These are the activations of a small neural network, seen along a few directions. Each row is one input.
Each table varies a few parts of the input and shows all the possible inputs, shuffled.
Descriptions start from the smaller parts, as in this example, which fits no table here: one of 4 places along a line, together with either a single point or (one of 2 separate values, together with one of 5 places around a ring) or one of 11 places along a line.
Shared parts are said once, and a part with two or three values counts as separate values.

Other details of the inputs shift rows strongly along three fixed directions, in all tables alike. That doesn't count.
These rows show it; all are for the same input, with only those details redrawn:
-8 29 -30 -17 -3 -16 27 -26 -70 22 10 30 -27 -8
-57 24 -3 -12 27 10 -14 -3 43 -15 37 9 48 28
-3 -26 -25 50 -17 -4 20 3 75 14 -29 -4 13 20
51 -22 -10 -22 19 7 22 -3 -8 38 19 -8 36 -20
12 -33 -25 48 -18 -4 24 4 71 21 -30 -7 14 14
8 -29 -25 46 -17 -4 23 3 65 19 -28 -5 12 15
50 -20 -6 -31 26 10 18 -3 -11 36 29 -8 43 -21

Rows:
R1: 58 -25 18 -33 9 -5 2 5 -16 9 22 -7 40 -37
R2: -53 8 30 -7 11 29 -17 17 63 -47 14 7 8 39
R3: 66 -33 -6 -33 4 -1 10 18 -11 35 22 -20 22 -29
R4: 74 -34 16 -40 15 32 16 16 -7 26 16 -25 -5 -20
R5: 12 -12 18 -52 35 33 -21 19 -22 17 31 -24 32 -3
R6: -23 18 5 -33 0 4 1 -3 -91 0 1 23 -33 1
R7: 30 -20 22 -44 28 43 -17 30 -18 17 22 -29 13 -7
R8: -35 0 -19 54 -59 -20 35 -12 8 -12 -63 31 -81 29
R9: 3 23 7 -32 -15 -22 1 -15 -78 -10 10 30 -41 -22
R10: -36 36 39 -23 35 27 -35 -3 42 -49 37 -10 21 17
R11: -46 24 31 -9 31 19 -47 3 25 -32 19 -18 37 20
R12: -57 26 8 -14 40 18 -43 6 22 -22 31 -20 47 22
R13: 46 -27 13 -17 27 9 0 0 -33 23 7 -7 61 -31
R14: 14 -29 -4 61 -17 -3 -2 6 52 4 -52 -30 14 6
R15: -50 26 20 -13 34 5 -18 -15 33 -35 34 19 65 13
R16: 60 -17 14 -37 29 16 5 -6 -7 21 27 -30 14 -25
R17: 45 -54 -14 49 -27 -8 42 2 47 27 -42 1 14 -3
R18: -96 63 -29 21 5 -17 -22 -20 -37 -18 -2 25 -21 27
R19: -51 21 -5 -17 20 -3 -30 13 39 -13 46 9 48 19
R20: 29 2 16 -48 29 5 -25 9 -6 5 50 -23 21 -20
R21: 4 40 -18 -4 -7 -41 6 -26 -73 6 8 27 -22 -30
R22: 21 -46 -20 40 -21 8 12 22 38 28 -46 -28 4 10
R23: -94 64 -20 38 -4 -24 -21 -27 -31 -29 -20 31 -20 25
R24: 78 -21 22 -23 18 7 12 -12 -10 17 8 -26 14 -33
R25: -98 57 -35 24 -16 -21 6 -23 -5 -22 -6 44 -34 40
R26: -4 30 -10 -17 -10 -34 9 -23 -81 1 12 42 -14 -29
R27: -60 16 17 17 15 30 -45 21 58 -32 2 -25 0 36
R28: -31 30 33 -17 20 11 -48 13 43 -47 39 -10 16 11
R29: 42 -28 -8 47 -28 -25 7 5 53 6 -35 -21 2 -13
R30: 11 4 -33 72 -56 -38 44 -32 -7 5 -74 11 -74 -3
R31: 44 0 27 -42 24 -1 -22 2 -12 -1 38 -19 27 -29
R32: -13 11 -9 -18 -7 -5 14 -6 -92 8 -9 23 -24 -4
R33: 7 36 -1 -31 6 4 9 -19 -71 -2 16 8 -67 -12
R34: 54 -43 12 53 -23 16 2 17 37 13 -57 -39 -22 -8
R35: -54 12 11 -2 -2 15 -37 34 73 -37 19 -4 -6 38
R36: 21 23 -23 -15 -2 -18 28 -31 -73 18 2 7 -43 -22
R37: 3 22 9 -24 -9 -10 19 -30 -72 -9 -3 29 -43 -14
R38: -2 -14 -24 46 -71 -35 29 3 -14 4 -58 27 -86 6
R39: 18 -19 11 -32 34 16 -5 10 -34 20 26 -1 64 -13
R40: 41 -50 -14 34 -39 -7 11 27 62 22 -36 -21 -23 3
R41: -82 48 5 -10 -21 -9 -19 9 -22 -50 11 43 -60 31
R42: 66 -25 40 -40 20 28 7 2 -12 -1 18 -12 14 -29
R43: 27 -30 -2 42 -26 1 -9 27 76 -2 -25 -30 -30 4
R44: 27 15 14 -29 42 0 -2 -21 -11 4 37 -5 58 -24
R45: 36 -2 -5 -25 28 -11 -11 2 -6 23 41 -13 42 -30
R46: -60 16 -2 -2 13 12 -12 4 62 -26 18 -1 28 38
R47: 11 -39 21 46 -23 21 -6 22 48 -10 -51 -17 -11 10
R48: 26 -50 -30 57 -22 0 16 18 41 40 -52 -19 12 6
R49: 69 -32 17 -24 11 5 24 -10 -16 15 5 -9 34 -34
R50: -41 16 38 -20 12 14 -42 18 44 -53 31 6 18 15
R51: -96 45 5 18 -17 -6 -22 -15 -29 -43 -25 33 -41 32
R52: -4 16 -12 -25 -20 -25 16 -6 -76 2 11 32 -33 -14
R53: -56 28 -7 17 25 -1 -18 -12 62 -21 20 0 38 25
R54: 16 7 -10 -22 -14 -13 39 -21 -79 12 -3 28 -34 -15
R55: -53 12 25 -11 27 16 -35 5 19 -35 16 0 56 19
R56: 60 -18 -5 -23 12 -8 0 8 -7 25 24 -26 20 -33
R57: -9 24 -17 -23 -12 -30 14 -12 -82 10 19 43 -18 -18
R58: 20 9 -18 -22 -18 -6 32 -16 -69 22 -9 14 -64 -10
R59: 8 -26 -15 57 -63 -3 32 13 -31 13 -82 13 -95 9
R60: 7 -31 -5 48 -14 9 -9 15 53 12 -42 -37 -11 14
- What is each input in this table made of? => one of 3 separate values, together with one of 4 places along a line, together with one of 5 places around a ring
- The inputs of R37 and R51 match in every part but the choice among 3 separate values. If R10 is changed in the same way as R37 into R51, which row does it become? => R34
- A walk changes only the place on the ring of 5. It starts at R12 and steps to R14. List the rest of the walk in order. => R55, R32, R22
- Which other rows does R26 become when the place on the line of 4 takes its other values? List them by row number. => R1, R9, R50
- Which other rows does R35 become when the choice among 3 separate values takes its other values? List them by row number. => R4, R7
- Which other rows does R33 become when the place on the line of 4 takes its other values? List them by row number. => R16, R36, R53

Rows:
R61: 47 -37 32 -30 28 22 -3 15 33 4 30 -15 67 -17
R62: 0 24 11 -24 5 -8 6 -20 -45 -12 17 23 -9 -14
R63: -15 -19 8 13 -5 15 -9 15 34 -8 -18 -17 9 21
R64: 19 13 -26 -14 14 -15 14 -18 -65 34 14 11 11 -25
R65: 6 12 -9 12 -22 -5 24 -20 -69 8 -36 15 -67 -8
R66: -31 45 3 -15 13 -6 -23 -11 -29 -20 24 10 -16 -2
R67: 65 -53 -22 51 -47 -8 41 13 -3 41 -63 1 -45 -17
R68: -4 -1 34 -17 37 19 -31 13 70 -26 44 -11 72 3
R69: -41 30 -3 -22 7 -1 -18 7 -36 -10 25 22 -10 8
R70: -52 10 -13 63 -26 -4 -15 9 57 -20 -42 -3 -36 33
R71: 72 -52 22 -36 28 29 -11 28 9 31 20 -47 54 -23
R72: -77 55 -23 11 -15 -10 5 -17 -2 -26 2 37 -56 33
R73: -25 -4 -20 46 -34 -6 27 -7 54 -8 -38 10 -43 30
R74: -34 -5 5 14 -7 -7 -21 16 64 -23 4 -3 26 21
R75: 26 -24 -3 16 -11 -6 0 17 30 10 -4 -4 10 -10
R76: 56 -14 1 -36 -8 -13 25 -8 -76 23 7 8 -12 -37
R77: -17 -11 -13 24 3 -7 5 -7 38 5 -13 -8 43 14
R78: -15 -10 -10 29 8 0 9 -10 39 5 -13 0 43 13
R79: -34 41 -13 -29 11 -3 -5 -7 -19 -8 37 16 -21 9
R80: 14 -21 -21 22 0 -13 9 -4 22 26 -13 -14 36 -3
R81: -12 14 9 -27 11 16 1 -5 -58 -1 7 12 -16 0
R82: -18 2 -17 61 -38 -26 1 2 51 -13 -36 10 -32 12
R83: -1 -8 5 16 -9 -13 -12 6 50 -14 -2 -10 15 4
R84: -40 38 29 -60 48 17 -35 5 -10 -30 73 19 54 2
R85: 34 16 6 -22 11 0 6 -16 -59 8 11 5 -20 -29
R86: 62 -1 1 -31 2 -11 10 -14 -74 24 6 -11 -23 -42
R87: -39 33 11 -24 12 6 -15 -10 -39 -21 11 2 -14 11
R88: 18 -33 -2 8 -13 0 -1 21 22 12 -13 -13 9 1
R89: 87 -50 -15 -3 -15 -3 34 7 13 45 -11 -30 -10 -25
R90: -6 22 -6 -40 5 -3 14 -16 -40 0 25 9 -22 0
R91: -12 -22 10 14 -4 14 -1 15 40 -8 -12 2 16 17
R92: 31 11 12 -25 10 1 11 -21 -61 4 7 5 -18 -26
R93: -6 -7 37 -26 33 13 -31 11 68 -31 41 -21 76 7
R94: -48 26 30 -69 44 21 -36 9 -18 -29 63 6 53 14
R95: -29 25 -17 15 -22 -2 9 -7 -58 1 -26 26 -64 8
R96: -55 44 -11 22 -16 -5 -3 -14 -37 -19 -23 25 -62 17
R97: -58 10 -32 72 -20 -15 8 -10 56 -6 -40 17 2 33
R98: -9 -10 6 17 -2 7 -18 12 39 -7 -15 -25 3 13
R99: 91 -49 8 9 -11 -1 23 -1 1 28 -28 -34 -1 -34
R100: 52 -40 -4 14 -6 13 5 23 6 32 -19 -24 -3 -14
- What is each input in this table made of? => one of 5 places around a ring, together with either one of 2 separate values or one of 6 places around a ring
- The inputs of R91 and R69 match in every part but the place on the ring of 5. If R62 is changed in the same way as R91 into R69, which row does it become? => R82
- The inputs of R81 and R71 match in every part but the place on the ring of 5. If R65 is changed in the same way as R81 into R71, which row does it become? => R98
- Which other rows agree with R77 in the place on the ring of 5? List them by row number. => R63, R76, R87, R90, R93, R94, R99
- Which other rows does R75 become when the place on the ring of 5 takes its other values? List them by row number. => R61, R74, R76, R84
- A walk changes only the place on the ring of 6. It starts at R67 and steps to R95. List the rest of the walk in order. => R96, R85, R68, R84
- Which other rows does R73 become when the choice among 2 separate values takes its other values? List them by row number. => R78

Rows:
R101: 18 7 -4 -17 10 -4 18 -17 -32 9 17 13 1 -16
R102: 18 8 -2 -14 7 -7 0 -9 -41 2 10 -4 -3 -20
R103: 24 8 19 -20 2 -2 1 -6 -39 -7 4 4 -10 -17
R104: 15 5 -12 -26 0 -7 16 -3 -33 13 20 9 2 -10
R105: -14 8 10 9 -1 -1 -8 -5 7 -17 -4 4 13 6
R106: -10 7 3 -11 -8 -3 -1 10 23 -18 12 4 -10 10
R107: -10 10 10 2 1 -4 -15 3 14 -24 2 -9 -7 1
R108: -28 -5 2 4 3 15 -8 10 -1 -3 -9 3 10 15
R109: 68 -53 11 -1 30 13 -2 18 50 25 10 -46 81 -24
R110: 12 -1 6 -25 6 8 2 0 -42 11 9 -7 -17 -6
R111: -9 6 11 -4 -4 -11 -14 1 22 -17 9 8 -7 1
R112: -19 10 -6 10 6 7 -11 7 9 1 4 1 5 9
R113: 22 11 8 -28 5 3 0 -9 -32 4 7 -3 -21 -14
R114: -14 7 -1 -8 -8 -3 2 7 20 -12 13 4 -3 10
R115: -15 11 4 5 2 9 -14 11 12 -7 6 -2 -7 7
R116: 3 -7 -4 -18 11 11 7 3 -52 20 -3 7 8 -7
R117: 15 8 -5 -12 9 -9 3 -10 -42 7 9 -4 3 -20
R118: -15 6 -8 -6 -7 -4 2 4 18 -9 13 6 3 12
R119: 26 -18 -13 43 -33 -18 17 -1 8 6 -42 -11 -37 -11
R120: -25 0 -3 3 6 7 -6 2 5 1 -1 -6 5 18
R121: -16 9 -3 8 4 9 -14 9 10 -4 5 0 -1 9
R122: 20 -19 -17 49 -30 -19 27 -8 -1 17 -52 4 -12 -5
R123: 19 -21 -35 34 -35 -21 36 1 10 24 -35 6 -21 1
R124: 14 4 -9 -17 6 -18 6 -12 -35 18 15 15 11 -19
R125: -22 10 -11 11 9 4 -8 7 7 6 2 3 12 10
R126: 15 -1 10 -28 6 8 0 2 -40 6 8 -7 -24 -5
R127: -22 11 -10 5 8 -1 -3 -9 12 4 -3 0 15 10
R128: 16 4 -4 -19 3 -16 3 -12 -34 14 17 13 4 -20
R129: -13 8 0 4 4 0 3 -9 19 -13 10 10 3 6
R130: -13 9 16 6 -2 0 -8 -2 9 -20 -3 2 6 5
R131: -19 -5 17 -4 0 19 -14 16 5 -17 -8 0 -10 13
R132: -8 9 11 -2 3 1 1 -4 23 -21 10 8 -10 4
R133: -17 9 7 11 1 -3 -5 -6 5 -12 -5 5 19 7
R134: -23 -1 1 0 4 9 -9 4 7 -4 0 -7 -2 18
R135: -25 -6 6 1 1 18 -11 11 1 -8 -7 2 4 15
R136: 22 -19 -27 44 -25 -18 38 -13 11 21 -38 10 -21 -5
R137: 65 -67 33 -14 21 41 -7 36 48 20 4 -43 60 -14
R138: -14 5 0 2 -4 -12 -11 -4 17 -9 10 10 6 2
R139: -12 9 6 2 2 0 3 -7 21 -16 10 8 -3 4
R140: -19 11 -5 3 5 2 -6 -9 13 -1 -1 -2 8 9
R141: -16 10 -1 1 3 4 -9 -7 15 -6 0 -3 2 9
R142: 26 -16 -13 35 -33 -9 20 -6 13 16 -44 -8 -41 -4
R143: 5 -2 -9 -19 14 2 9 -4 -46 24 5 -3 3 -3
R144: -11 11 8 2 3 10 -17 14 14 -12 5 -2 -15 8
R145: -13 6 6 0 -5 -12 -11 -2 20 -12 10 8 0 0
- The inputs of R115 and R121 match in every part but one. If R137 is changed in the same way as R115 into R121, which row does it become? => R135
- The inputs of R123 and R106 match in every part but one. If R127 is changed in the same way as R123 into R106, which row does it become? => R113
- What is each input in this table made of? => one of 5 places along a line, together with either one of 3 separate values or one of 6 places along a line
